Each row below holds a small network's activations on one input, seen along a few directions.
Each table varies a few parts of the input and shows all the possible inputs, shuffled.
A made-up example of a description, with smaller parts first: line(4) and (point or line(11) or (values(3) and ring(5))).
Shared parts are said once, and a part with two or three values counts as separate values.
In the rows, zero is written as 128.

Other details of the inputs shift rows strongly along two fixed directions, in all tables alike. That doesn't count.

Rows:
row 1: [109 144 167 153 122  90 101 143 137  99 144 125 154 122 168 155]
row 2: [130 148 189 134 141 113 101 146 159 109 169 123 152 137 152 146]
row 3: [127 118 142  97 140 154 157 116 150 139 137 132  96 130  91 100]
row 4: [ 95 154 163 150 123  94 102 142 144 107 147 138 151 122 165 151]
row 5: [108 138 158 154 122  89  95 149 134 104 141 124 153 130 166 155]
row 6: [122 115 135 100 122 131 176 116 165 135 131 138 108 137  93 105]
row 7: [114  56 125  82 113 128 193 130 147 136  94 132  49 156  49  66]
row 8: [ 93  66  88  97 109 126 168 130 123 149  93 143  45 140  64  77]
row 9: [114 137 127 151 112 123  67 157 175 137 169 101 158 163 168 148]
row 10: [123 136 159 155 133 104  74 155 117 107 145 120 145 129 166 155]
row 11: [228 181   8 132 142 234 144  62  93 185 109 101 202 106 139 145]
row 12: [101 147 167 151 121  91 103 143 141 102 146 132 149 123 165 150]
row 13: [108 101 110 117 130 134 120 139 111 145 121 134  83 140 102 109]
row 14: [142  96 149 100 131 141 157 133 138 130 124 124  88 145  85  92]
row 15: [211 197  41 129 152 205 180  48  62 155  86 140 195  64 136 148]
row 16: [118  67 126  78 111 135 202 124 158 142 105 137  51 153  48  63]
row 17: [117  36 138  75 124 138 179 141 127 136  93 124  16 156  34  51]
row 18: [229 188  35 135 154 201 175  49  49 152  80 126 204  65 140 156]
row 19: [106 158 179 131 129 109 117 137 191 115 174 134 164 141 153 148]
row 20: [115 145 177 153 133 102  85 148 122 101 148 127 140 119 166 149]
row 21: [216 190  15 135 137 191 187  47  75 157  80 132 218  77 143 161]
row 22: [ 90  66  77  90 109 132 174 125 123 159  92 144  39 140  57  72]
row 23: [121 134 170 154 134 101  76 155 114 103 144 118 141 126 165 153]
row 24: [110 105 125 123 119 111 146 128 119 123 110 132  99 124 112 115]
row 25: [120 138 178 152 133 102  84 149 117  99 146 120 138 119 164 150]
row 26: [ 93 144 137 151 121  93  86 155 146 123 153 134 154 146 163 157]
row 27: [110 141 149 153 134 105  66 159 124 120 153 126 146 138 165 155]
row 28: [115 137 150 153 134 106  69 157 119 115 149 125 146 135 164 154]
Each input here is: values(2) and (point or line(4) or line(9)).
The inputs of row 16 and row 14 match in every part but the values(2) part. If row 5 is changed in the same way as row 16 into row 14, which row does it become?
Answer: row 23
Change only the line(4) part in row 19. List by row number the other rows that result.
Answer: row 6, row 7, row 16

Rows:
row 29: [139 120 107 123 132 152 127 113 106 138 118 117 111 113 120 120]
row 30: [147 138 123 107 144 159 152 111 134 142 129 134 127 125 107 117]
row 31: [124 124  95 128 124 143 134 109 113 139 116 125 116 113 124 125]
row 32: [144 127 110 127 131 142 138 120  93 130 104 138 119 114 118 115]
row 33: [133 121  90 128 128 133 138 113 105 138 111 130 121 114 121 132]
row 34: [132 142 108 109 135 146 159 106 141 145 128 143 135 122 111 121]
row 35: [157 186 137 164 137 134  88 122 107 116 142 119 195 105 189 170]
row 36: [ 72  82 153 124 120  83 109 167 126 117 124 136  73 151 110 114]
row 37: [139 127  76 122 117 152 139 118 137 156 118 125 136 141 118 121]
row 38: [157 123  88 121 128 164 132 122 128 153 122 115 131 143 114 115]
row 39: [165 197 127 156 133 125 124 105 143 116 151 124 232 110 189 185]
row 40: [ 91  78 164 123 129  91 103 170 118 115 128 130  70 152 107 110]
row 41: [ 85 152 182 168 119  81  62 166 144  99 162 124 149 132 187 159]
row 42: [101  84 189 115 118 100 131 159 163 106 134 121  81 155 105  98]
row 43: [128 133  99 130 122 134 144 116 101 133 100 143 125 113 122 122]
row 44: [159 128 122 113 131 150 165 105 130 132 120 122 129 122 109 118]
row 45: [143 127 113 115 119 133 175 107 142 129 110 130 139 123 113 119]
row 46: [ 98 160 192 153 130  81  82 159 174 101 181 132 176 144 179 167]
row 47: [153 134 123 111 139 157 159 108 130 138 125 132 131 124 107 119]
row 48: [ 92  77 162 122 125  98  97 165 126 117 137 121  63 144 110 111]
The inputs of row 45 and row 42 match in every part but one. If row 34 is changed in the same way as row 45 into row 42, which row does it become?
Answer: row 30
What is each input in this table made of?
Answer: values(2) and (point or line(4) or ring(5))
A walk changes only the ring(5) part. It starts at row 43 and steps to row 36. List the rest of the walk in order.
Answer: row 33, row 31, row 41
Change only the values(2) part in row 46. List by row number the other rows that result.
Answer: row 47

Rows:
row 49: [118  95 145 108 124 122 147 135 145 127 128 125  88 141  97 104]
row 50: [135 171 145 162 130 121  66 148 155 121 170 111 198 144 190 172]
row 51: [136 176 183 164 134 101  78 146 157  98 174 114 203 130 197 181]
row 52: [ 54 116 236 149 118  46  54 202 192  88 192 128 120 171 167 147]
row 53: [106  97 132 121 125 124 120 141 108 129 116 131  73 128 106 104]
row 54: [102  90 123 122 118 111 129 143 117 127 111 131  83 136 106 108]
row 55: [174 166  82 122 135 170 172  81 118 145 111 134 173 104 127 136]
row 56: [107 102 141 108 123 121 149 135 147 130 127 136  91 142  97 103]
row 57: [110 102 145 108 125 122 148 136 145 128 125 134  91 141  97 103]
row 58: [107  94 130 124 119 117 125 142 108 125 111 129  76 130 108 104]
row 59: [108  91 130 123 122 114 125 145 106 126 111 131  78 134 106 106]
row 60: [128 182 182 162 135 100  80 147 157 100 170 123 204 131 195 178]
row 61: [179 158  90 120 137 168 171  83 116 141 112 127 170 104 125 134]
row 62: [113 100 147 109 125 122 148 136 143 127 125 132  90 141  97 102]
row 63: [ 96  94 125 121 117 117 127 138 123 131 119 128  77 132 108 107]
row 64: [163 156  73 131 139 167 143  91  90 147 108 129 153  97 132 139]
row 65: [178 162  90 122 137 170 170  84 115 141 110 130 171 104 126 134]
row 66: [115  97 147 108 126 121 148 135 145 126 127 129  91 140  97 103]
row 67: [111  93 119 113 119 133 123 146 148 145 132 121  88 158 100 102]
row 68: [173 166  77 121 134 167 172  81 119 148 113 135 173 104 127 136]
row 69: [162 146  86 131 140 157 136 103  84 140 106 131 147 104 130 137]
row 70: [161 149  74 136 128 152 147  96  93 139  99 129 158 101 136 139]
row 71: [132 176 149 168 141 110  65 141 120 111 159 122 195 119 195 184]
row 72: [101  93 121 119 121 117 129 138 120 132 117 129  82 135 105 110]
What is each input in this table made of?
Answer: values(2) and (point or ring(5) or line(6))
The inputs of row 62 and row 65 match in every part but the values(2) part. If row 66 is changed in the same way as row 62 into row 65, which row does it become?
Answer: row 61
Change only the ring(5) part in row 58. List by row number the other rows that result.
Answer: row 53, row 63, row 64, row 70
Change only the ring(5) part in row 59. List by row number the other rows that result.
Answer: row 54, row 69, row 71, row 72
